Each row below holds a small network's activations on one record, seen along a few directions.
Each row is followed by the record's values for the fields MEVAM, RIS, SOS, NIBO.
Other fields move the rows too, some of them a lot.
Random noise pushes rows far along 2 fixed directions. That doesn't count. These rows show it; they differ only by the noise:
 -54   76 -137  256   12   87   55 -100  512  282  292  -78   21  -39 -394
 -16   78 -218  119  197   36  -16  -76  168   67  301  -10   -7    3 -112
 100   56 -276   14  189 -106  -44    2 -303 -200  227  -16 -173 -123  344
  67   63 -260   43  193  -66  -37  -20 -172 -125  248  -14 -126  -86  216

-129   21  -87    1  146  -74  -38  -39  -42  -61   37    8  -94  146   91 -> (MEVAM kese; RIS ran; SOS suvef; NIBO ses)
-248   -9   49  -80  179  -53  126   55 -247 -135 -154  121  -76  308  349 -> (MEVAM kese; RIS ran; SOS zami; NIBO ses)
  81   92 -573   25  354  -62 -191   10 -417 -335  310   29 -168  -71  386 -> (MEVAM kul; RIS ran; SOS suvef; NIBO ses)
 122   10  -78  -20  114  -70 -112  -31  -69   80   90  -61    3 -162  124 -> (MEVAM kese; RIS ran; SOS suvef; NIBO ses)
  70 -246  134 -164 -430 -119    9   -8 -330 -283 -253  173   95   78   89 -> (MEVAM mevo; RIS zati; SOS zami; NIBO vimu)
 158   22 -204   80 -232  -24  -60    4    3  -35   74  -65  -71 -182 -105 -> (MEVAM kul; RIS zati; SOS suvef; NIBO vimu)
-131  125   56   68  315  199   59    4  228  201   82  -82   69   18 -206 -> (MEVAM kul; RIS buge; SOS ret; NIBO ses)
-143 -130 -100  -83  173  137 -101  -65  -45  -49   11  211  145  234 -154 -> (MEVAM kul; RIS ran; SOS zami; NIBO ses)
 282   24  249 -102 -272  -91   25   86  -91    3 -121  -95   -5 -303  -11 -> (MEVAM mevo; RIS zati; SOS ret; NIBO vimu)
  29   68  161 -175   90  -48   35    6 -118   33 -140    1  126   62  -47 -> (MEVAM kese; RIS zati; SOS suvef; NIBO vimu)
 10 -54  76 -23 203  64  29 -78 -23  21 -15  59  52  29 -16 -> (MEVAM mevo; RIS buge; SOS suvef; NIBO ses)
 505  -10  128 -346 -143   77 -360  -17   23   80   -4  -22  191 -349 -264 -> (MEVAM kul; RIS zati; SOS ret; NIBO vimu)
 -84  102  167 -134  542   90 -132  -55  101  207   18   89  272   93 -193 -> (MEVAM kese; RIS ran; SOS ret; NIBO ses)
  64   53  371  159 -242    2  292   88  216  275 -154 -274 -162 -376  -11 -> (MEVAM mevo; RIS buge; SOS ret; NIBO ses)
  76   29  301   35 -375   14   60   10  286  131 -151  -23   66  -39 -283 -> (MEVAM mevo; RIS zati; SOS ret; NIBO vimu)
-170   69  270  219 -175   25  268   29  178  111 -189 -110 -163  -48   74 -> (MEVAM mevo; RIS buge; SOS ret; NIBO ses)
-126   24 -247  227  -13   39  104  -18  212   11  199   30 -100   53   49 -> (MEVAM mevo; RIS buge; SOS zami; NIBO ses)
 190 -119   90  -91 -126 -100 -170    3 -117 -182  -67   47  -48 -148  101 -> (MEVAM mevo; RIS ran; SOS ret; NIBO ses)
  84  114 -246 -125  545  139 -342  -80  -67   -8  295  113  175  -37  -63 -> (MEVAM kul; RIS ran; SOS ret; NIBO ses)
-258   -1 -133   83   32   11   -3  -31  216   21   82  143   59  334  -96 -> (MEVAM kese; RIS zati; SOS zami; NIBO ses)
 217  -58 -265 -398  341  146 -422  -94 -149 -156  186  339  383  171 -257 -> (MEVAM kul; RIS zati; SOS zami; NIBO vimu)
 153   27 -418  -81  265  108 -422 -170   52  -85  298  144   69   42 -189 -> (MEVAM kul; RIS zati; SOS suvef; NIBO ses)
 -67  -88  -36  172 -181   92   13  -55  168   58  -96   14  -94   62  -77 -> (MEVAM kul; RIS buge; SOS suvef; NIBO ses)
-298  -74  -22   71  121  134 -138 -158  218  -67  127  278  269  519 -288 -> (MEVAM mevo; RIS zati; SOS ret; NIBO ses)
 -82  -16 -406  122  125   80 -103   -1  169    5  322   79    2   89 -178 -> (MEVAM kul; RIS ran; SOS zami; NIBO ses)
  73   24  236  223 -184   57  150  -25  304  295  -82 -201  -51 -350 -113 -> (MEVAM mevo; RIS buge; SOS ret; NIBO ses)
-133  125  131 -114  430   29  120   -1  -98   81  -79  -25   79  115  106 -> (MEVAM kese; RIS ran; SOS suvef; NIBO ses)
-113  121  141   92  -25  -17   42   43  176  215  -10  -77   35   39  -82 -> (MEVAM kese; RIS zati; SOS ret; NIBO vimu)
 -59   72  -33  264 -239  -72  110   -7  320  278   70 -197 -116 -202 -165 -> (MEVAM kese; RIS zati; SOS suvef; NIBO ses)
-124 -103  228   64 -216  -54  197   27   27  125 -260  -81  -63 -141  108 -> (MEVAM kese; RIS buge; SOS zami; NIBO ses)
  20   30  237 -123  145  145  -75 -145  433  369  -45  -17  178   16 -404 -> (MEVAM kese; RIS ran; SOS suvef; NIBO ses)
-206  146  377   77  221  113  236   29  359  395 -118 -172   92  -34 -208 -> (MEVAM kese; RIS buge; SOS ret; NIBO ses)
-128 -107   22   -4  257   90 -115  -82  124  -23  174  187  272  322 -238 -> (MEVAM mevo; RIS ran; SOS ret; NIBO ses)
  92   -5   22  -27  -67 -146  121   74 -453 -240 -122  -28 -321  -54  579 -> (MEVAM mevo; RIS ran; SOS suvef; NIBO ses)
-237   -1   64  -48    9  101  -14  -72  402  153  -13  199  292  473 -462 -> (MEVAM kese; RIS zati; SOS zami; NIBO vimu)
-129 -129  124  -36  -32    8  -46 -110   47    0 -134   50   70  283 -120 -> (MEVAM kese; RIS zati; SOS suvef; NIBO ses)
  28    7   70  310 -626 -191  149   81  -12  -51 -127 -174 -374 -318  258 -> (MEVAM mevo; RIS zati; SOS ret; NIBO ses)
 154   88  127   46 -122 -114  -33   43 -109  133  -94 -158 -133 -384  312 -> (MEVAM kese; RIS ran; SOS ret; NIBO ses)
 -30 -337 -204  160 -704  -75  -36    8  -88 -245  -60   84  -11  111  -61 -> (MEVAM kul; RIS zati; SOS zami; NIBO vimu)
-137 -160   37 -113 -189  -47  -97  -64  -42 -150 -210  283  188  363 -104 -> (MEVAM kese; RIS zati; SOS zami; NIBO vimu)
-77 127  63 -75 458  18 -41  34  45 125 140 -20 125  68 -17 -> (MEVAM kese; RIS ran; SOS ret; NIBO ses)

Which values does each new row have?
-147  150  248  -60  341  -16  178  101 -257   14 -177  -78  -76   43  422 -> (MEVAM kese; RIS buge; SOS ret; NIBO ses)
-106   97  118  149   70  163   85   12  338  308   46 -128   30  -55 -326 -> (MEVAM kul; RIS ran; SOS ret; NIBO ses)
-188   39  190  181 -125  -33  234   23  183  204 -189  -95 -150   96   23 -> (MEVAM kese; RIS ran; SOS suvef; NIBO ses)
   1   43 -123   93  143   87   31    4   74  123  113  -71  -77  -13 -105 -> (MEVAM kul; RIS ran; SOS suvef; NIBO ses)
  66  -93 -183   87 -360 -117   -3   -4  -11 -132  112  -14 -194 -130   83 -> (MEVAM mevo; RIS zati; SOS zami; NIBO ses)
 -99 -166 -367  232 -379  -44 -142  -63 -145 -282   73   77 -131  204  157 -> (MEVAM kul; RIS zati; SOS suvef; NIBO ses)
 269   74 -260 -381  495  228 -473 -176    4   20  313  226  423  118 -394 -> (MEVAM kul; RIS zati; SOS suvef; NIBO vimu)
 213  -78 -179  -52 -383  -65  -90   82 -112 -102   25  -18  -68 -195  -31 -> (MEVAM kul; RIS zati; SOS zami; NIBO vimu)
  45  -66  282 -166 -183   40   33   -6  395  254 -147   30  252  134 -518 -> (MEVAM kese; RIS zati; SOS zami; NIBO vimu)
 -84   67 -131  -19  353  -47  -85   19 -289 -275  128  156  -73  221  328 -> (MEVAM mevo; RIS ran; SOS ret; NIBO ses)
-125  -19  120   45   82   82  228   12  158  121  -45   21   12   71  -84 -> (MEVAM mevo; RIS buge; SOS zami; NIBO ses)
 -23   93   14 -112  465  148  -58   39  -61   49  116   12   93   97  -49 -> (MEVAM kul; RIS ran; SOS ret; NIBO ses)
 190  -87   71 -206 -209 -146  -31   69 -105  -90 -108    7    4  -84   56 -> (MEVAM kese; RIS zati; SOS zami; NIBO vimu)
 175   49  -23 -105  -78   -9 -133   69 -175  -71   14  -38   19 -145  -19 -> (MEVAM kul; RIS zati; SOS ret; NIBO vimu)
 -68 -177  142  -48  -51 -158  138   78 -471 -221 -260  -59 -116   50  497 -> (MEVAM kese; RIS buge; SOS suvef; NIBO ses)
 294 -164 -105   70 -680 -118 -101   21 -180 -121 -112 -107 -109 -302   36 -> (MEVAM kul; RIS zati; SOS suvef; NIBO vimu)
 -61  -86  128 -206   71    2  -30  -52 -127  -74 -169   53   25   49  180 -> (MEVAM kese; RIS buge; SOS zami; NIBO ses)
-146  121 -117    0  359  -43   12  -15 -126   12  122  -26  -25   66  165 -> (MEVAM kese; RIS ran; SOS suvef; NIBO ses)
  62 -143  -43  313 -438   59   38  -27  360  243    4 -152  -84 -166 -329 -> (MEVAM kul; RIS ran; SOS suvef; NIBO ses)
 155 -104  433 -291  -46  -88  -34   76 -295  -27 -323   27  196   43   43 -> (MEVAM kese; RIS zati; SOS ret; NIBO vimu)
